These are the activations of a small neural network, seen along a few directions. Each row is one input.
Each table varies a few parts of the input and shows all the possible inputs, shuffled.
A made-up example of a description, with smaller parts first: one of 6 places along a line, together with either a single point or one of 9 places along a line or (one of 3 separate values, together with one of 5 places around a ring).
Shared parts are said once, and a part with two or three values counts as separate values.
In the rows, zero is written as 128.

Other details of the inputs shift rows strongly along two fixed directions, in all tables alike. That doesn't count.

Rows:
r1: [145 172 108 105 100 126 148 170 123  85 145  91 158]
r2: [115 118 114 140 159 157 117 129 133 145 115 161 120]
r3: [140 111 132 132 146 145 112  93 116 151 103 160 127]
r4: [130 152  73 112 117 136 108 152 107 106 159 108 187]
r5: [129 122 141 126 138 146 145  92 122 155 105 153 132]
r6: [ 70 107 140 109 148 127 172 102 140 146 123 127 121]
r7: [119 135 143 145 140 102 154  72 141 109 118 143 116]
r8: [118 175  95 110 117 131 111 155 111 101 162 102 185]
r9: [218 137 192 183 123 104  19 243 101 180 133 132  41]
r10: [143 118 133 156 132 113 123  87 125 120 112 148 106]
r11: [165 143  82 106 104 139 130 160 133  85 149 108 166]
r12: [ 93  98 134 113 135 142 157 112 147 163 121 134 122]
r13: [160 113 102  89  86 126 122 157 137 100 150  84 161]
r14: [109 129 128 135 149 158 142 131 135 151 116 154 123]
r15: [111 147 110  87  99 117 108 149 113 114 169  84 173]
r16: [159 129 155 140 116 135 136 116 130 136 103 146 100]
r17: [116 114 124 144 149 124 122  75 112 142 111 157 134]
r18: [194 136 179 175 139 120  13 233  89 206 135 135  63]
r19: [171 118 146 148 126 135 103 115 124 132 102 152  93]
r20: [141 172 109  99 103 115 107 121  96 108 147 103 191]
r21: [103  85 132 144 134 113 141 103 150 121 129 127 105]
r22: [139 118  91  77 100 140 110 151 123 129 154  90 178]
r23: [121 100 151 129 114 129 149 136 154 141 113 128  96]
r24: [ 95 109 152 124 129 114 170 119 151 124 118 120  98]
r25: [ 87 139 133 134 161 144 156 120 130 135 116 142 125]
r26: [117 120 117 167 148 127 132 120 142 110 122 148 106]
r27: [132 137 153 136 132 117 158  98 130 120 105 135 105]
r28: [102 129 141 120 153 128 169  75 121 137 106 144 138]
r29: [132 130 138 146 132 144 150 142 148 126 112 149 101]
r30: [130 146 118 100  85 104 122 153 129  90 165  75 155]
r31: [113 154 112 135 131 114 151 126 144  87 144 120 141]
r32: [ 78  84 119 130 151 125 140  91 139 144 133 136 128]
Description of these inputs: one of 2 separate values, together with either a single point or (one of 3 separate values, together with one of 5 places around a ring).
Question: The inputs of r21 and r32 match in every part but the choice among 2 separate values. If r7 is changed in the same way as r21 into r32, which row does it become?
Answer: r20
Question: Change only the place on the ring of 5 in r2. List by row number the other rows that result.
Answer: r4, r8, r14, r25
Question: Change only the choice among 3 separate values in r11. List by row number the other rows that result.
Answer: r13, r19

Rows:
r33: [ 98  90  98 100 146 120 168 105 149 129 159 122 171]
r34: [132 143 184 193 158 138  70 100 101 162  67 185  47]
r35: [144 126 114 115 120 138 130  96 118 132 122 136 159]
r36: [192 153 127 142  92 137  63 190 107 120 126 114 109]
r37: [160 143 153 164 110 137   7 235  97 163 131 112  67]
r38: [112  83 151 131 132 108 207  85 181 110 116 134  93]
r39: [ 90 128 110 109 133 137 114 117 114 136 136 118 154]
r40: [117 126 116 104 131 144 127 128 114 154 133 125 159]
r41: [125 156 117 132 118 136 131 123 130 104 128 131 143]
r42: [102 105  94 104 146 129 193 119 150 108 145 120 162]
r43: [101  95 131 102 111  97 174 141 164 111 158  89 130]
r44: [144 124 102 126 138 104 189  88 142  78 135 129 155]
r45: [ 62 107 130 126 174 149 168  73 135 152 101 160 126]
r46: [ 84 138 179 188 168 153  87 152 131 178  90 174  42]
r47: [181 146 131 102  76  91 157 150 134  74 152  76 141]
r48: [160 120 114 120 120 133 133 118 132 123 131 134 147]
r49: [ 93 111 129 138 158 143 159  50 135 132  92 169 124]
r50: [134 176 156 164 108 143   4 225  96 161 131 115  78]
r51: [ 90  82 129 127 175 136 182  92 157 155 122 162 124]
r52: [ 66  82 128 129 171 130 158  74 141 163 125 156 131]
r53: [156 142 106  61  64 109 159 196 137  90 177  47 178]
r54: [148 129 183 191 156 131  75 102 107 174  78 185  56]
r55: [191 217  87  95  62 116  94 180  88  63 169  70 205]
r56: [191 151 106 111 103 113 122 134 112 100 147 111 170]
Question: The inputs of r39 and r49 match in every part but one. If r52 is changed in the same way as r39 into r49, which row does it become?
Answer: r35
Question: Describe the family of inputs behind these rows.
Answer: one of 4 places along a line, together with either a single point or one of 5 places around a ring
Question: Change only the place on the line of 4 in r48. List by row number the other rows that result.
Answer: r33, r51, r56
